A small network was shown many inputs. Here are its activations along a few directions, one row for each input.
Each table varies a few parts of the input and shows all the possible inputs, shuffled.
A made-up example of a description, with smaller parts first: line(4) and (point or line(9) or (values(2) and ring(8))).
Shared parts are said once, and a part with two or three values counts as separate values.
(in the rows, 128 means zero)

Other details of the inputs shift rows strongly along three fixed directions, in all tables alike. That doesn't count.

Rows:
row 1: [134 145 139 180 135 105 201  51 178 124 128  47]
row 2: [131 141 111 189 135  99 189  57 179 139 127  35]
row 3: [192 153 129 200  61  96 157 128 156 116 194 151]
row 4: [161 108 137 120  80 128  93 129 113 139 144 158]
row 5: [158 175 115 212 150  79 156  83 172 121 179  85]
row 6: [127 146 138 193 209 121 167 100 154 114 170  69]
row 7: [ 77 148 126 100 209 151 110 151 118 114 134 124]
row 8: [ 86 156 122 101 209 140  93 158 121 134 129  91]
row 9: [154 124 126 148  31 144 116 129 103 123  86 161]
row 10: [ 71 142 132 104 212 141  77 130 115 131 132  87]
row 11: [123  85 139  88 112 148 176  73 140 141  69  82]
row 12: [ 90 121 127 114 134 152 131 134 134 139 114  90]
row 13: [124  79 127  91  84 151 137 104 127 144  89 125]
row 14: [150 149 115 190 168 101 129 107 139 104 198 148]
row 15: [132 114 117 117 135 139 157 126 139 137 111 113]
row 16: [122 145 136  86 189 145  87 173  96 110 155 179]
row 17: [134 134 118  96 179 126  67 150 103 131 145 156]
row 18: [157  70 137 135  30 119 133 165 105 104 105 169]
row 19: [ 98 135 126 104 197 152 109 155 112 114 144 149]
row 20: [ 90  60 150 109 123 127 174  89 125 106  34  58]
row 21: [125 110 131  76  78 140 146 101 129 136  85 128]
row 22: [145 128 113  96 110 138 119 160 117 129 130 179]
row 23: [125 138 134 109 155  91  56 190  69 123 157 186]
row 24: [149 127 112  89 110 125  90 143 110 131 131 183]
row 25: [192 155 115 226  58  67 159 118 128 124 179 164]
row 26: [131 110 151 138  75 126 159 119 171 151  73 155]
row 27: [102 105 134 113 144 148 109 111 123 142 114 103]
row 28: [190 147 116 194  69  97 167 123 151 110 193 166]
row 29: [102 107 138  94  97 155 175 107 146 146  76  66]
row 30: [106 150 136 104 160 132  58 152 108 125 153 147]
row 31: [142 159 113 191 157  97 131 104 145 106 192 134]
row 32: [124 111 138  84 152 153 120 150 111 127 121 140]
row 33: [135 138 127 131  87 124 137 169  98 135 119 165]
row 34: [156 118 118 125  83 135 107 159 121 145 140 159]
row 35: [140 127 134  98  95 125  71 145 106 140 142 150]
row 36: [118 147 127  90 126 140 102 164 123 137 119 134]
row 37: [120 119 131 129  59 171 155 136 113 122  54 124]
row 38: [ 89 119 130  95 188 146 123  99 131 149  84  65]
row 39: [116 104 127  98 139 156 111 156 113 131 128 150]
row 40: [138 159 124 201 204 116  85 159 123 110 227 148]
row 41: [178 101 127 102  29 127 131 120 120 130 128 191]
row 42: [162 137 106 113  69 111 101 137 123 133 141 180]
row 43: [ 90 161 118  93 216 140 112 152 121 119 125 118]
row 44: [ 97 100 158 113 108 130 170  69 180 160  25 102]
row 45: [ 92 131 137 110 135 152 139 133 138 131 111 101]
row 46: [113 150 129 202 206  83 197 120 140 110 151  72]
Each input here is: values(2) and (point or line(4) or (values(3) and ring(6))).
The inputs of row 45 and row 30 match in every part but the values(2) part. If row 18 is changed in the same way as row 45 into row 30, which row does it become? -> row 20
A walk changes only the line(4) part. It starts at row 20 and steps to row 23. List the rest of the walk in order. -> row 25, row 9
Which other rows does row 46 become when the line(4) part takes its other values? List them by row number. -> row 18, row 33, row 37

Rows:
row 47: [153 134 118 144  93 130 143 116 134 126 152 133]
row 48: [146 120 126 136 102 127 134 122 146 136 144 129]
row 49: [129 122 126 106 104 125 111 140 119 137 117 126]
row 50: [100 108 141  70 129 143  87 132 112 141  88 135]
row 51: [ 85 164 135 149 251 122 163 114 142 112 137  72]
row 52: [134 137 120 122 100 128 120 130 122 127 125 132]
row 53: [139 114 129 161 127 127 182 102 139 114 123 106]
row 54: [121 161 135 151 175 114  85 171 113 113 169 158]
row 55: [143 110 129 131 109 123 123 114 135 129 142 141]
row 56: [138 155 129 164 171 110  80 150 127 120 186 140]
row 57: [ 90 126 136 115 188 140 177  80 166 138  92  48]
row 58: [114 123 128  82 117 160 112 132 124 135 110 135]
row 59: [131 120 132 136 135 125 172 106 138 123 105 116]
row 60: [120 132 135 118 110 127 126 149 117 132 113 140]
row 61: [128 132 125 167 117 111 175 117 141 119 126  99]
row 62: [150 124 118 127 100 117 137 127 136 132 142 131]
row 63: [126 113 133 117 117 126 108 123 113 131 122 127]
row 64: [115 126 121  71 118 151 115 136 114 132 106 134]
row 65: [123 141 126 114 193 114  80 143 106 114 165 148]
row 66: [ 96 114 137 101 138 153 154 132 132 130  96 107]
row 67: [142 128 121 139 101 118 150 144 127 119 142 144]
row 68: [152 129 131 159 102 110 137 128 125 120 128 148]
row 69: [103 152 124 133 218 132 122 127 138 125 144 111]
row 70: [103  99 141  68 132 163 111 150 106 127  83 147]
row 71: [149 120 130 167 103 117 144 126 122 114 132 133]
row 72: [131 147 126 142 178 102  76 143 107 113 170 146]
row 73: [145 125 133 161 107 115 133 128 132 118 127 146]
row 74: [146 131 121 161  94 117 137 122 144 137 135 136]
row 75: [122 122 135  99 108 135 102 138 128 145 109 132]
row 76: [126 116 135 167 127 125 166 104 143 116 109 101]
row 77: [124 146 129 114 188 129  80 157 109 123 170 138]
row 78: [122 148 130 143 205 108 120 107 133 119 158 114]
row 79: [153 127 126 157  92 114 130 125 133 133 149 122]
row 80: [139 118 128 155 125 111 165  80 161 129 132 106]
row 81: [141 136 124 151  98 129 125 121 137 128 141 131]
row 82: [113 115 118  79 125 147 122 144 114 138 103 136]
row 83: [108 102 135  93 141 143 141 101 125 133  99  98]
row 84: [141 132 121 143 100 119 131 128 131 140 126 137]
row 85: [121 126 135  92 114 131 103 139 119 147 107 129]
row 86: [125 126 134 143 108 129 129 146 126 125 129 136]
row 87: [146 139 122 152  95 126 130 121 128 126 145 127]
row 88: [108 111 125 112 135 152 158 110 146 140  99 100]
row 89: [136 127 115 138 105 120 131 134 126 132 127 131]
row 90: [152 127 127 154  99 101 124 110 134 132 142 139]
row 91: [140 125 120 150 102 127 132 131 125 133 135 128]
row 92: [120 134 127  75 116 149 111 134 118 140 107 143]
row 93: [122 120 122  85 114 144 122 138 121 147 104 145]
row 94: [ 88 130 134 108 189 138 181  80 158 141  87  44]
row 95: [141 120 131 165 126 119 180  98 154 117 122 116]
row 96: [102 112 137  71 125 159 119 162 100 131 100 139]
row 97: [147 139 121 135  99 130 135 116 145 131 142 142]
row 98: [141 123 121 157  98 126 130 128 137 134 137 134]
row 99: [142 145 124 132  96 123 117 126 127 134 132 142]
row 100: [137 119 128 135 109 120 129 139 114 115 116 142]
row 101: [115 121 135 114 111 139 122 155 107 127 114 134]
row 102: [120 108 130  83 126 143 123 148 104 121  96 148]
row 103: [136 127 130 132 106 128 141 142 134 127 135 150]
row 104: [138 172 125 164 166 113  87 140 128 116 180 147]
row 105: [139 116 131 144 109 117 113 116 132 128 138 134]
row 106: [121 147 121 123 192 135  86 161 105 121 168 148]
Describe the family of inputs behind these rows. -> values(2) and ring(5) and line(6)
The inputs of row 70 and row 76 match in every part but the values(2) part. If row 66 is changed in the same way as row 70 into row 76, which row does it become? -> row 86
The inputs of row 84 and row 93 match in every part but the values(2) part. If row 98 is changed in the same way as row 84 into row 93, which row does it become? -> row 88
Which other rows does row 75 become when the values(2) part takes its other values? List them by row number. -> row 57
Which other rows does row 49 become when the line(6) part takes its other values? List them by row number. -> row 52, row 61, row 72, row 89, row 100
Which other rows does row 78 become when the values(2) part takes its other values? List them by row number. -> row 90
A walk changes only the line(6) part. It starts at row 80 and steps to row 57. List the rest of the walk in order. -> row 97, row 69, row 103, row 95
A walk changes only the ring(5) part. It starts at row 94 and steps to row 57. List the rest of the walk in order. -> row 48, row 77, row 62
